These are the activations of a small neural network, seen along a few directions. Each row is one input.
In each table, some parts of the input vary, and every possible input appears once, in random order.
Descriptions start from the smaller parts, as in this example, which fits no table here: line(6) and (point or ring(11) or (values(3) and ring(5))).
Shared parts are said once, and a part with two or three values counts as separate values.
In the rows, 128 means zero.

Other details of the inputs vary at random and push rows far along two fixed directions, the same in every table; ignore that.
To show where, the next rows are all for the same input, with only those details redrawn:
[134 164 143 126 118 122 108 161 129 129 113  84 123]
[ 87 146 110 153 112 176 132 126 124 121 111 112 146]
[153 136 123 100 117  96 161 148 135 135 132 149 115]
[ 53 134  86 173 106 215 149 102 119 116 109 130 162]
[108 120  92 126 110 147 183 116 129 128 129 174 136]
[141 172 153 125 120 116  95 170 130 129 110  68 121]

Table:
r1: [187 136 149  80 166  60  95 130 134 134 102 149 116]
r2: [147  78 164 114 159  47 197  90 161 148 202 224 125]
r3: [ 45 108 149 202 150 185 129  53 126 131 165 143 180]
r4: [207  85 142 109 120  67 130 161 137 112 160  93 104]
r5: [121  67 139 134 152  84 207  61 148 148 203 248 120]
r6: [ 63 155  84 158 134 196 109  96 131 143  95 140 143]
r7: [ 86 161  99 141 138 172 107 106 125 148  98 129 157]
r8: [132  77 118 110 112 144 156 129 107 116 148 164 104]
r9: [123  84 104 169 110 178 120 108 106 101 145  83 150]
r10: [204  79 128 112 115  77 135 144 128 115 166 111  88]
r11: [141 152 154 120 166 105  57 137 143 118  79  98 130]
r12: [136  79 121 104 115 142 160 127  99 118 149 161 127]
r13: [144 155 151 122 163 111  48 130 134 122  81 100 111]
r14: [143 147 113  91 144  88 139 137 153 154 116 166 123]
r15: [143 168 143 122 118 125 105 152 112 136 117  83 127]
r16: [137 113 161 118 121 135  96 169 114 110 127  81 120]
r17: [135 164 143 126 118 122 108 161 129 129 113  84 123]
r18: [117 160 125 141 113 151 110 138 118 130 114  97 114]
What do these inputs look like to the network?
Answer: values(3) and (point or line(5))
Changing only the values(3) part turns r11 into r1. The same change can be made to r2. Which row results?
Answer: r3
Which other rows does r8 become when the line(5) part takes its other values? List them by row number.
Answer: r6, r10, r13, r18

Table:
r19: [204 115 142  60 133  43 154 160 135 135 139 169  89]
r20: [158 145 135 107 137  94 115 138 133 140 125 127 113]
r21: [ 77 152 123 166 133 188  85 119 123 117  93  83 160]
r22: [119  60 118 146 132 132 175  82 129 119 174 185 135]
r23: [196 166 168  93 143  50  85 172 142 142 118  85 102]
r24: [107  99 148 169 126 155 120 110 121 115 160 101 143]
r25: [106 108 100 116 122 141 186 106 127 130 134 201 135]
r26: [117 165 151 149 132 151  54 157 126 114  92  39 137]
r27: [112 101  96 113 129 141 177  99 124 128 129 203 137]
r28: [ 66 117  89 157 125 201 140  87 116 125 114 158 153]
r29: [ 81 147 118 166 116 193  98 131 118 112 101  72 157]
r30: [199 136 141  72 134  31 163 155 150 150 145 168  96]
r31: [195 131 146  65 135  34 163 160 147 145 144 170 100]
r32: [ 70 113  84 158 108 206 154  99 111 120 122 147 149]
r33: [148 146 146 105 130  98 124 150 131 142 129 129 109]
r34: [117  94  86 117 120 145 177 102 124 128 134 196 125]
r35: [120 170 147 153 130 152  50 150 123 122  98  39 126]
r36: [108  74 128 146 133 129 182  82 132 127 179 188 139]
r37: [108 185 157 155 131 149  56 152 127 131 102  42 130]
r38: [ 69 112  88 155 109 205 155 102 111 113 117 148 155]
r39: [122  99  79 125 122 137 182  98 134 126 130 191 133]
r40: [163 140 129 110 121  95 132 152 133 132 128 113 116]
r41: [119 174 147 153 120 155  60 158 119 124 104  32 129]
r42: [189 124 203 114 153  47  83 153 136 134 162  84 105]
What do these inputs look like to the network?
Answer: line(4) and (point or ring(5))
Changing only the line(4) part turns r39 into r30. The same change can be made to r22. Which row results?
Answer: r36
Which other rows does r37 become when the line(4) part takes its other values? List them by row number.
Answer: r20, r35, r41

Table:
r43: [ 55 124 103 159 117 218 111 121 118 120 109 106 147]
r44: [ 76 145 114 150 117 205  93 135 108 129 106  77 154]
r45: [167 158 148 116 129  71 108 150 132 140 134  90 114]
r46: [199 128 138  84 118  58 129 165 119 129 141 111  97]
r47: [ 92 113 101 133 122 162 165 117 131 125 128 148 169]
r48: [ 92 122 117 168 126 193  88 111 116  98  95  80 136]
r49: [190 139 138  89 139  53 127 154 149 153 144 117 113]
r50: [182 144 138 106 127 100  89 157 122 119 124  82 113]
r51: [113  64 152 147 137 127 172  92 126 117 184 172 153]
r52: [ 90 117  96 157 121 148 155  95 135 122 135 153 134]
r53: [101 186 150 164 117 160  91 145 121 145 115  62 138]
r54: [200 123 157  66 139  40 161 150 136 132 134 159 114]
r55: [116 169 131 161 135 153  72 122 130 124 111  65 146]
r56: [120 103 101 134 136 127 165  84 142 124 129 181 125]
r57: [131 118 119 120 104 136 166 143 123 131 139 154 105]
r58: [162 142 151 123 154  80  77 142 148 134 110 105 111]
r59: [ 95 107 107 130 124 173 147 103 115 116 114 164 125]
r60: [ 97 165 153 154 119 152  91 150 115 114 107  55 158]
r61: [140 155 139 102 136  99 124 146 137 159 134 124 125]
r62: [135 114 184 168 149 111  78 116 130 128 169  71 131]
r63: [143 152 138 138 150 112  72 129 133 136 103  91 136]
r64: [ 67 157 137 168 138 185  90 105 126 124  98 100 140]
r65: [182 153 157  82 154  52 108 149 136 159 121 148 107]
r66: [ 82 140 105 141 119 155 159 100 117 142 133 162 144]
r67: [123 102  94 107 131 145 153 107 112 135 117 195 134]
r68: [114 136 121 131 127 147 139 122 128 114 123 135 158]
r69: [108 178 169 149 154 136  37 147 134 136  88  66 126]
r70: [178 136 148  79 130  81 121 162 131 129 135 140  88]
r71: [114 101  90 131 131 129 169 103 152 136 143 173 132]
r72: [114 112  96 110 107 143 177 117 104 131 138 178 127]
r73: [185 109 130  87 128  75 128 165 142 129 139 118  96]
r74: [116 199 163 144 139 143  51 147 125 137 106  52 136]
r75: [107 154 150 150 143 153  67 140 123 117  86  73 164]
r76: [163 148 131 131 118  95 138 141 137 144 141 109 119]
r77: [106 126 110 136 114 136 186 113 139 145 146 184 119]
r78: [182 144 141 120 108 101 109 172 121 129 130  68 108]
r79: [162 104 194 149 138 107  61 143 116 116 164  45 116]
r80: [119 152 164 135 124 116 101 162 131 112 117  77 131]
r81: [ 73 138 141 168 133 185  99 117 127 100  93  88 157]
r82: [146 103 102 117 123 128 143 121 132 110 134 153 114]
r83: [114  96  97 143 134 160 116 109 125 111 105 144 132]
r84: [ 52 132 109 167 108 211 116 117 104 110 110 109 139]
r85: [ 99 122 108 150 104 164 181 120 124 122 133 145 160]
r86: [ 82 135 114 139 132 157 137 116 142 143 128 144 136]
r87: [106 127 107 123 133 135 164  99 140 135 139 196 125]
r88: [168 145 147  86 143  71 143 128 131 151 131 160 109]
r89: [ 85 133 124 154 128 172 124 119 135 103 115 123 155]
r90: [122  68 149 134 130 136 153 100 109 127 183 164 126]
r91: [130 121 101 106 119 146 155 118 113 128 133 173 128]
r92: [148 135 126 123 123 132  88 158 123 127 118  61 131]
r93: [103 114 102 125 122 174 150 100 104 124 114 160 138]
r94: [154 108 103 109 136  96 176  92 135 137 137 187 126]
r95: [143  92  88 117 132 133 141 107 118 124 116 168 135]
r96: [126  95  96 126 111 131 163 119 122 112 138 156 115]
r97: [151 127 205 135 154  81  90 134 128 144 176  97 114]
r98: [112  95 110 123 141 129 162 109 139 118 117 194 145]
r99: [219 107 133  66 132  48 149 144 126 130 136 151  93]
r100: [175 130 130 103 140  68 138 130 153 132 144 154 103]
r101: [116  95 100 112 134 144 151 110 122 127 117 198 121]
r102: [108 131 107 140  99 175 153 131 107 132 128 130 133]
r103: [139 171 168 116 132  83  99 161 135 142 129  98 101]
r104: [114 131 113 161 116 142 146 118 143 130 135 125 126]
r105: [132  95 114  99 128 103 189 132 150 128 145 186 134]
r106: [137  96  96 135 102 140 173 126 129 118 142 151 113]
r107: [147 137 154 124 115 100 146 164 142 123 134 113 120]
What do these inputs look like to the network?
Answer: values(5) and (point or (values(2) and line(6)))
Changing only the values(5) part turns r76 into r78. The same change can be made to r56. Which row results?
Answer: r48
List by row number the other rows that have the values(5) part in common with r77.
Answer: r53, r61, r64, r65, r66, r69, r74, r86, r87, r88, r97, r103
Which other rows does r89 become when the line(6) part takes its other values? List them by row number.
Answer: r80, r81, r98, r105, r107
